A small network was trained on made-up records. Each row is its average activation on records with the value named, seen along a few directions.
Values that are neighbours, or in one group, have similar rows; names and order tell nothing.
In the rows, 500 means zero.
Strong random noise was added to every row along 2 fixed directions; ignore it. To show where, here is one row again and again, with new noise each time:
[569 451 493 438 597 519 474 499 512 523 569 504 577 489 523 491 564]
[421 491 570 477 561 477 377 490 544 288 394 419 453 446 483 523 686]
[590 450 479 433 596 526 485 495 512 549 584 508 594 499 526 485 551]
[619 493 420 430 530 551 471 440 557 509 502 439 607 559 498 463 568]


Values of P:
p2: [570 558 352 429 423 589 519 574 463 605 595 503 667 547 447 487 443]
p5: [502 414 657 537 635 440 641 570 324 674 671 678 427 384 571 482 289]
p8: [464 549 378 483 418 543 470 554 571 503 435 400 593 550 424 598 508]
p12: [529 479 480 516 428 523 561 387 525 677 405 513 485 491 521 489 282]
p6: [481 499 541 547 551 473 424 555 565 370 578 548 427 445 538 537 619]
p11: [574 514 493 516 479 486 593 340 589 426 483 548 446 545 465 437 517]
p7: [616 551 409 533 350 557 656 360 494 623 453 492 568 718 471 348 358]
p13: [377 576 598 520 452 488 479 647 351 568 458 542 474 477 417 540 434]
p4: [640 382 463 439 590 531 531 576 512 687 744 631 539 491 549 506 522]
p9: [532 511 557 529 498 470 468 392 501 445 422 501 334 382 556 457 606]
p3: [660 392 441 574 582 500 690 475 514 702 538 604 513 466 521 500 488]
p1: [418 494 470 535 452 467 505 547 435 592 576 563 563 565 531 511 285]
p15: [327 579 633 531 460 463 529 620 409 499 542 404 407 521 576 535 426]
p10: [314 519 632 523 563 430 317 482 566 135 263 380 362 386 467 550 769]
p14: [270 506 534 508 471 427 356 606 463 253 483 475 461 430 478 594 525]
A value of P combines one of 3 hidden first parts with one of 5 second parts; all combinations occur once.
- Changing only the second part turns p8 into p5. p14 has the same second part as p8; what does that change turn p14 into? => p7
- Changing only the second part turns p11 into p6. p3 has the same second part as p11; what does that change turn p3 into? => p4

Values of V:
v9: [395 483 659 491 617 475 485 735 285 702 610 629 510 359 549 587 394]
v4: [236 622 581 527 316 477 279 450 518 103 188 283 410 650 423 550 556]
v14: [452 470 509 515 567 486 472 485 558 348 643 575 433 451 527 581 660]
v13: [527 428 477 586 509 498 676 481 426 652 608 547 447 555 565 503 337]
v10: [303 424 554 560 485 430 493 662 432 492 575 543 427 444 521 587 404]
v6: [601 560 388 509 397 483 655 380 452 614 454 379 516 639 531 420 353]
v8: [815 550 395 442 400 601 521 247 633 622 284 400 626 645 402 326 465]
v2: [362 363 667 633 617 406 568 529 498 356 507 706 318 334 492 528 516]
v7: [716 478 450 451 607 483 543 533 558 689 764 596 623 494 624 435 552]
v15: [564 547 286 444 469 565 491 514 548 499 531 416 672 555 471 551 548]
v1: [367 529 579 402 530 537 313 626 528 437 505 458 463 412 445 536 601]
v11: [458 548 699 515 569 457 504 534 393 562 501 540 409 418 541 438 433]
v12: [574 438 475 570 454 514 536 353 560 465 309 481 486 466 460 466 539]
v3: [719 489 460 342 624 597 582 502 533 797 720 594 658 486 562 403 510]
v5: [384 410 485 506 579 427 474 659 413 408 662 624 515 412 499 643 517]
A value of V combines one of 3 hidden first parts with one of 5 second parts; all combinations occur once.
- Changing only the second part turns v12 into v4. v8 has the same second part as v12; what does that change turn v8 into? => v9
- Changing only the second part turns v14 into v5. v7 has the same second part as v14; what does that change turn v7 into? => v15
